These are the activations of a small neural network, seen along a few directions. Each row is one input.
In each table, some parts of the input vary, and every possible input appears once, in random order.
A made-up example of a description, with smaller parts first: one of 8 places around a ring, together with either a single point or (one of 2 separate values, together with one of 4 places along a line) or one of 11 places along a line.
Shared parts are said once, and a part with two or three values counts as separate values.

Other details of the inputs shift rows strongly along three fixed directions, in all tables alike. That doesn't count.
These rows show it; all are for the same input, with only those details redrawn:
[-15 -28  34  39   7  -2 -16  -4 -32 -23   4 -13   7 -25]
[-13 -28  38  29  -9   7 -15   9  -9 -10  -7 -11   8 -19]
[ 25  -2  20 -21  -2   1 -12 -28  -6   4   3 -10  -6  16]
[ 29 -14 -44 -33  22 -19  18  -5 -18  31  -1   6   3  35]
[ -4 -38 -13  -3 -15   1  15  47  21  34 -29   8  17  13]
[ -6 -31  19   6 -23  10   0  33  22  17 -24  -1  12   1]
[-23 -41  14  39   2  -2  -1  29 -17  -4 -11  -4  17 -20]
[  3 -21  25   1 -16   8  -8   9   9   8 -13  -6   5   2]

Table:
r1: [-17 -30  17   7 -14  18  16  28  25  14 -23   0  18 -11]
r2: [ -1  13 -89   2  51 -39  28   8 -46   2  16  13  -5  16]
r3: [ 10   9  27 -36 -15  19   1   4  44   4   2  -9  -2   3]
r4: [-14 -11   3  27 -35  12  -1  33  18  15 -23  19   2  -3]
r5: [ 32  44 -13 -50  13  -3  -6 -35  18  -2  22  -9 -21  25]
r6: [-28 -10   5  29   2  17   7  41  33   0  -6  11  23 -19]
r7: [ 25  18  18 -36 -20  10  -1 -46  18   5  -2   2  -7   1]
r8: [ 13   2   1 -32   5  -9   4 -22  -6  -7   5 -17  -9  -6]
r9: [  2  28  21  23  -1   2 -33 -20 -16 -23  19   1 -10  -4]
r10: [ 10  -5   1 -22  -5   2  -6  25  19  17  -4  -3   8  22]
r11: [-17 -26  28  35 -30   9 -11  16   6  -2 -23   2   7 -19]
r12: [-21  11  23  37  30  -1 -15 -16 -19 -46  30 -10   0 -37]
r13: [ -6  -1 -48 -22  -2  -5  22  60  44  30 -23   7   7  29]
r14: [ -7 -26 -34  25  51 -22  10  14 -48  -4  19   1  13   5]
r15: [  5 -10 -38 -39 -32  -8  26  35  37  37 -40   7   0  21]
r16: [ -8   7  27  20 -28  21  -8  -8  11  -1  -9  10 -12  -5]
r17: [ 18  -1 -51 -40 -10 -27  18   6   0  32 -17   8   1  29]
r18: [ 34  35 -15 -41  -9   9  10 -47   9  20   5  15 -18  30]
r19: [  7  14  25  -9  12  -8 -23 -19 -20 -23  22 -25  -5   1]
r20: [ -3  -6  15 -12  -5  -5   0   2  -2  -9  -9 -22  -4  -9]
r21: [  0  35  19   1 -12  11 -17 -17  12 -22  13  -5 -20 -14]
r22: [ -9 -34 -33  38  61 -37   9 -14 -87 -19  23  -4  10 -15]
r23: [ 13 -26 -66 -20  43 -25  39   3 -30  32  -2  12   8  31]
r24: [  7   1   6   3  37  -1  -2 -27 -28 -11  24 -10  -4  11]
r25: [ 16  37 -12 -21 -13  -3 -12  -4  13   8   6   4 -13  25]
r26: [ 16   5  24 -37 -28   1 -13  -4  19   9 -11 -17  -3  12]
r27: [-26  -4  -2  32 -25  -6  -4  30  -8  -5 -12   6   3 -20]
r28: [-24 -30  -9  26  -8   5  22  20   3  10 -23  12  18 -18]
r29: [-14 -28 -49  11  49 -12  37  27 -24  12   8   9  22   6]
r30: [ 18  28 -13 -16   4   0   7 -45 -14  -1  16  14 -10   0]
r31: [-19  -8 -28   6  -8  -5   5  65  32  20 -17   7  17  13]
r32: [ 21  30  21 -19   2  19 -16 -28  28   4  11  -2 -14  32]
r33: [-19   9  49  33  -2  29 -19  -5  22 -24   8  -7   5 -17]
r34: [-12 -26 -48  34  37 -41   9  -2 -73 -11   6   8  11 -16]
r35: [-24 -27  38  17 -19  20   5  23  23  -4 -16  -4  21 -36]
r36: [ 35  43  -2 -49 -16   3   1 -54  11   3  13   8 -27  12]
r37: [-24 -30   9  13  -2   0  16  26   5  -7 -10  -4  15 -34]
r38: [ -2  22 -12  -2  -1   5   6   1  15  -3   9  13  -7  -6]
r39: [-23 -16  35  18  -4  23   1  26  24  -9  -1  -5  20 -26]
r40: [-22 -10  34  16 -34   7  -8   3  13 -20 -17 -12  -3 -42]
r41: [ 19  30   6   0  -4   8 -20 -23   3   1  13   9 -15  22]
r42: [ 19  11 -54 -17   5 -23   9  -4 -23  21   1  22  -6  26]
r43: [ 18  -3  30 -31 -30   7 -16   1  25  14 -15  -9   0  14]
r44: [ 16  24  28   4   7  10 -31 -29   4 -14  19  -7 -10  17]
r45: [  2   8 -27 -30 -42   7  19  31  46  29 -27  16  -9   6]
r46: [ -3  15  23  23  14  -2 -33 -11 -13 -26  20  -9   0  -3]
r47: [  0  -2  10  25  21  -9  -7 -52 -51 -24  14  -5 -10 -14]
r48: [  8  36  22   5   1  21 -13 -40   5 -13  18   4 -13   4]
r49: [ 13  36   4 -10   1  14  -5 -29  13  -3  17  12  -8   3]
r50: [ 12  25 -10  -5   0  12   1 -10  14  14   4  15 -13  28]
r51: [  8  11  11 -25   8   2  -2  -9   6 -13  15 -19  -8  -3]
r52: [ -7  -8 -25  13  30 -27  15 -32 -51 -24  16   1  -1 -31]
r53: [-16   4  44  20  15   0 -22 -11 -24 -46  19 -34  -7 -27]
r54: [-27 -12 -37  21 -12 -12  21  46  -3   7 -22  11   1 -13]
Q: What do these inputs look like to the network?
A: one of 6 places around a ring, together with one of 9 places around a ring
Q: Which other rows does r46 become when the place on the ring of 9 takes its other values? List them by row number.
A: r5, r6, r12, r13, r31, r32, r33, r44
Q: Which other rows does r5 become when the place on the ring of 6 takes its other values? List them by row number.
A: r8, r21, r40, r45, r51

Table:
r55: [ 19 -13  45   1  33  -1 -10 -52 -51 -14  19 -23   7  19]
r56: [ 15  12 -31 -25  51  -4  23   2   4  -8  32 -15 -14  13]
r57: [ 23   7 -26 -43   8 -12 -10  31  -7  27  11  -9 -10  53]
r58: [-14 -21 -21 -19  43  -2  26  40 -11   1  21 -14  11  -4]
r59: [-30 -31 -31  16   6 -18  42  28 -29  -6   0  18   7 -62]
r60: [ 24   5  20 -51  13 -16  -7 -56  -2 -15   8 -36   3 -13]
r61: [-11  36 -46 -23  22  -9  38 -23  -2  -7  15  -1 -14   0]
r62: [-26 -49  68  68 -25  15 -23 -29 -22 -34 -15  -3   8 -54]
r63: [-42 -44  22  56   2 -23 -19  69 -39 -22 -13 -23  32 -24]
r64: [ 37  24 -41 -41   1  -8  -3  32  30  32   3  -2 -24  68]
r65: [-10 -41 -13  20  41   9  19  28 -30  21  10   4  11  24]
r66: [-15  31  34  17 -34  12 -42  18  52 -17 -28 -14 -23  12]
r67: [-40  14 -51  50  10 -31   8  23 -44 -16   4   7  -8  -6]
r68: [-47  -3   1  73 -34  -2 -10  43 -36 -28 -17   4  -2 -50]
r69: [ 37   4  24 -39 -49  26   9 -37  23  39 -15  27 -24  17]
r70: [ 11  13 -50 -10 -22  -5 -15  70  54  48  -5  54  44  25]
r71: [ 21 -17 -48 -51  12 -31  31 -25  -7   4   1   4   1 -11]
r72: [-18  30  55  42 -14  32 -12 -61  -8 -27   9  -5 -24  -7]
r73: [-13 -15  80 -24 -31  25  -6  30  50 -13 -14 -36  20 -21]
r74: [ -9 -54  23   6 -36  18   6  32  47  44 -57  -1  31   8]
r75: [ -8 -11  20  36 -22  40 -13  39  61  33  -6  53  51  -3]
r76: [-23  12 -36   8  52 -15  23   0   3 -27   4  -8  -7 -11]
r77: [ 31  47  -3 -37  25   6 -17 -39  25  -7  49  23  25 -10]
r78: [ 18  22  10   1 -17 -27 -26 -42 -59 -22  21   4 -31 -22]
r79: [  7 -31 -40 -31 -33 -28   0  58  32  50 -51  -3  23  28]
r80: [  7  24  41   3 -12  37 -14 -32  55   2 -22  -2 -23  34]
r81: [  2   4 -37  26  20   3  28 -39 -59   3   3  20 -10  -2]
r82: [ 14  46   1 -35  -7  11  14 -54 -10 -21  14  -8 -25 -22]
r83: [ 12 -17 -41   3   5 -52 -13 -21 -58 -14   3   3  -5  -8]
r84: [ 25  18  76   5 -10  50 -27 -33  37  -6  13 -17 -29  29]
Q: Changing only one part turns r71 into r83. The same change can be made to r60. Which row results?
A: r79
Q: What do these inputs look like to the network?
A: one of 3 separate values, together with either a single point or one of 9 places around a ring
Q: List by row number the other rows that have the choice among 3 separate values in common with r75.
A: r55, r62, r65, r69, r72, r74, r80, r81, r84
Q: Which other rows does r72 become when the choice among 3 separate values takes its other values? List them by row number.
A: r61, r67

Table:
r85: [-39 -12  58  77  16  23 -34  17   5 -40  26   0  26 -58]
r86: [-16   6   7  -1 -47  24  12  13  63  22 -42  14   0  11]
r87: [  2  -4 -58  13 -16  -1  12  66  22  44 -14  36  -6  31]
r88: [-16 -50 -20  59   5 -24  -1  30 -64  -3  -8  10   1 -23]
r89: [  1  50 -23   6   8  -8 -18 -42 -10 -22  12  -6 -15 -14]
r90: [-21  36  13  44   8 -13 -31 -29 -29 -48  13   7   4 -35]
r91: [  7 -20 -36   2  21 -29  14 -12 -49  15  -7  15 -15  21]
r92: [-39   5  43  36 -13  13 -22  51  31 -27  -2 -28   2 -20]
r93: [ 23   5   7 -25  -6  -5   5 -35 -44  -9  21  -5 -19 -32]
r94: [ 26  50  42 -36  -8  23 -35 -14  37   6  16 -25  -9  44]
r95: [ 14 -19 -26  -1  60  -4  19 -16 -37  14  11   0  18  29]
r96: [ 23  15 -37 -65  11 -26  35 -35 -42  23  11   3   5  19]
r97: [-37 -14 -34  76  18 -11  16  15 -31 -12   7  24  16 -24]
r98: [  5 -32 -32 -27  11  -5  30  53  12  47 -34  -7  20  44]
r99: [ 35   1 -39 -23   5 -33  13 -46 -37  20   0  18   2  17]
r100: [ -9 -18  24  29 -35   7   5   1   9   5 -32  14   9 -19]
r101: [-12  -2  14  -5   0  11   7  22  25  -6  -9 -27 -11  19]
r102: [  2  63  33 -26 -12  11 -16 -28  -5 -25  26   1  -1  -6]
r103: [-13  -5  10 -26 -34  -4  12   8  -9  10  -2  -2  23 -15]
r104: [-21  -5  36  34 -56  35   2  20  55   9 -33  18   4  -7]
r105: [  9 -32  12 -22 -16  -7  -9   7  27   2   0  -1  13 -20]
r106: [  7  31 -31  -7  13  -3   5 -54 -14 -12   0  -9 -22   3]
r107: [  4 -26  25 -27 -36   8 -14  46  33  30 -25 -22  27  24]
r108: [ 15   1  56 -29 -23  -9 -36 -35   8 -35  13 -37 -15 -21]
r109: [ -7 -19 -51  -3  -7  -2  29  41  19  46 -25  30 -11  47]
r110: [-14 -26  40  -1 -21  -3 -10  32  10  -9 -22 -36   4 -11]
r111: [ -1  -9 -45 -15  11  -8  13  62  51  17  -7  31  19   1]
r112: [  5  11  11  13 -55  22 -25  62  49  20 -24  27  -8  14]
r113: [ 40  44  23 -61 -35  39   9 -40  33  11  14   0 -42  14]
r114: [ 41   9  58 -44  -9  28 -20 -40  25  17  -5 -17   4  34]
r115: [-13  -3   5  10 -26   5   0 -10   8  -6 -39 -11  -3 -29]
r116: [ -9 -24  28 -20 -31  11  10  50  48  15 -43 -26   1  11]
r117: [-13 -51   4  23  16  -3   3  38 -16  18 -13  -2  43  -5]
r118: [-33  26  22  -4 -45  29  12  46  51  16  -9  11  17 -11]
r119: [ 20  29  49 -19  12  24 -23 -41   2 -12  18 -36 -17  37]
r120: [-33  10  21   3 -18  25  26  10   9  -1  -3   1   6 -11]
r121: [ 17 -14 -50 -28   4 -24  24  -2 -51  10  22  10  -1 -20]
r122: [-14  14 -57  18  23 -19  21 -15 -17   3   4  17   2   7]
r123: [ 23  26  12 -31 -31 -10 -33 -66 -11 -17  -3 -23 -11 -14]
r124: [-21  24 -47  41  40 -32   2 -26 -48 -23  22  15   5 -18]
r125: [ 47  17  46 -69 -20   9 -26 -31  20  21  -6 -35  -6  48]
r126: [  3 -34 -40 -43 -13 -25  19  60  20  34 -26 -15  18  30]
r127: [  7 -15   1   3 -40 -12  -7  -6   0  13 -14  15  18  -7]
r128: [ 26   8 -38  -9  17 -15  25 -49 -27  14  -1  21  -8  24]
r129: [ -7 -30 -22  -9  12   9  29  56  20  39 -32  -8  17  41]
r130: [ 15  40 -11 -17  -2   5  -2   1 -12 -14  28  16 -15 -21]
r131: [ 59  -6 -18 -74  16  -9   5 -37  11  39   8   8  10  37]
r132: [ 38  64  31 -28 -42  14 -35 -42  39  -3   4  20 -11  21]
r133: [-50 -13  71  65 -15  38 -27  51  26 -23  -5 -31  16 -19]
r134: [ 28  37 -13 -39  20  -4 -16  12  10  13  11  -7   7  50]
r135: [ 10 -28  25 -11 -11   6 -19  13   7  19  -3  -9  36  11]
r136: [-53 -19  61  66 -43  27  -8  11  24 -25 -42  -2   8 -50]
r137: [-14 -15 -27  30  26 -42   5 -38 -71 -21   0   2  11 -31]
r138: [-33  33  20  61   1  -2 -41 -16 -26 -64   5 -10   1 -61]
r139: [-21 -38 -27  42  58  -1  21  13 -24  -6  18  14  25 -13]
r140: [-20 -44 -27  38  15 -36   3  18 -62   4  -7  13   2 -10]
r141: [ 45 -10 -50 -27   0 -33  -4 -20 -49  24  12  13 -14  34]
r142: [-13 -22  26  -1 -23  32   9  33  77   7 -18   6   0  -9]
r143: [-11  32 -12  16  -4   7 -10 -33   2 -21   1 -11 -15 -15]
r144: [  7  -1  12   2  -4   2  -5 -27 -15   4  -6   6 -29  23]
r145: [ 16  16 -16  11  64 -16 -19 -26 -38 -27  48  15  18  -9]
r146: [-16 -12 -48 -13   9  -4  32  69  37  27 -16  -8   5  36]
r147: [-27 -35 -37  22 -16 -31  11  23 -18  10 -26  14  31 -23]
r148: [-11   6   5  18 -19  11 -10  13  17  11  -2  13 -19  21]
r149: [  6  39  43 -11   0  -1 -39 -14  22 -48  21 -19 -19 -17]
r150: [ 19   0 -54 -28  25  -5  48 -12 -38  14  12  15 -21  -1]
r151: [-10  20  19  21 -55  23 -10  27  62  18 -20  26   9  -2]
r152: [-18 -35 -36   1  26 -16  37  37   7   2 -18  -5  -3  -4]
r153: [-15 -37 -15  49  -6   5  13  36 -21  10 -22  16 -11   0]
r154: [ 36  30  39 -36  -1  35 -23 -45  50   5  27  -1  -6  26]
r155: [-14 -33 -14  34  61 -17  17 -20 -42 -33  21  -1  -1 -35]
r156: [  8   2  56  14 -18 -14 -54 -59 -52 -34  24 -15 -20 -13]
r157: [-55  -4 -14  33  -2  11  35  46  -4   0   2  10  23 -23]
r158: [ 27  49  21 -30 -31  12 -33 -26  33  15  10  11 -34  43]
r159: [  2  -1  73   6   5 -13 -38 -54 -30 -62  22 -46 -22 -46]
r160: [ -8  -1 -48  -2  43 -23  22  10  -5 -11  21  -8 -11   5]
r161: [ 34  53  19 -62 -14   6 -20 -26  61  -4  17 -16 -32  26]
r162: [-19 -15 -34  34  22 -35   1 -26 -67 -27  -7 -13   6 -46]
r163: [ 47  33  19 -32 -31  26 -17 -42  21  17   3   4 -48  51]
r164: [  8  28  43   0   6  13 -33 -31  31 -32  34  -6 -14 -22]
r165: [  0 -57 -22 -13  -9  -4  11  53  29  39 -17  19  47  -1]
r166: [  3  33  67  32  30  20 -52 -47 -21 -40  48 -21   7 -10]
r167: [ 46 -12 -38 -46  52 -17  21 -42 -22  24  15  12   9  28]
r168: [  3  13 -55  -4  24  -1  35   2 -31   4  32  15 -17 -10]
r169: [  2  23  70   8 -30  10 -29 -73  -5 -33 -12 -16 -15 -27]
r170: [ 34  -2 -47 -57  42 -38  28 -30 -20   5   6 -12 -21  23]
r171: [ -5 -24  36  22  29  -6  -9 -35 -25 -42  16 -14  -5 -46]
r172: [-25 -42  61  44   1  -1 -24  -2 -10 -44   6 -16  10 -71]
r173: [-14  16  15   3  -1  -2 -19  46  21 -21  -2 -17   3   2]
r174: [-18  10  -4   6  34  -7  31 -39 -64 -22  21  -5   0 -18]
r175: [ 42  46 -38 -50  -1 -17 -15 -14   7  26   9  29 -24  60]
r176: [  7  17  -5  23  62 -11 -24 -12 -47 -23  40   3  25   4]
r177: [-32 -16  53  50  -6  41 -19  39  34  -3   0  -8  29  -9]
r178: [ -8 -15  21 -21 -22  18  15  42  50  14 -37 -24  -6  23]
r179: [ 53   3 -30 -41  -9  -8   8 -24 -14  36 -11  14 -31  49]
r180: [-11 -17 -10  42  72  -3   5 -19 -58 -17  32  -6  19   4]
r181: [-33   1 -14  40  -7  12  15  52  -6  -8  14  17   1 -51]
r182: [-17 -15 -54  -1 -15   3  35  30  28  29 -53   9   4   1]
r183: [-30 -28 -33  45  51 -12  16  20 -13 -22  26   9   9 -31]
r184: [-10  -9  15 -21 -26  20  14  38  74   8 -24 -10 -14   9]
r185: [ 21  19 -36 -60  19 -17  44 -38 -38  21   7   5  -1  22]
r186: [  3 -43 -34 -13  17  12  38  41  37  45 -24  25  27  20]
r187: [  0 -24 -46  -9   7  -7  48  27 -30  19  -7  17  -4 -23]
r188: [-21  -7  29  60 -33  27 -21  31  11  -8  -3   7 -17 -10]
Q: Changing only one part turns r171 into r183. The same change can be made to r98. Which row results?
A: r133
Q: Changing only one part turns r89 into r143. The same change can be made to r166. Which row results?
A: r177
Q: What do these inputs look like to the network?
A: one of 8 places along a line, together with either one of 2 separate values or one of 5 places along a line or one of 6 places around a ring
Q: Which other rows does r129 become when the place on the ring of 6 takes its other values? List them by row number.
A: r95, r152, r155, r178, r186
Q: Which other rows does r153 become when the place on the line of 8 takes its other values? List them by row number.
A: r87, r88, r112, r141, r163, r179, r188
Q: List by row number the other rows that have the place on the line of 8 in common with r156.
A: r103, r105, r107, r108, r121, r123, r126, r127, r135, r141, r147, r165
Q: Which other rows does r111 become when the place on the ring of 6 takes its other values? List them by row number.
A: r134, r145, r149, r173, r176
Q: Start at r106 and move only the place on the line of 5, one step at a time. The first step leads to r86. Which rows follow, in order?
A: r104, r109, r163
Q: Which other rows does r100 become when the place on the line of 5 takes its other values? List them by row number.
A: r91, r115, r169, r179
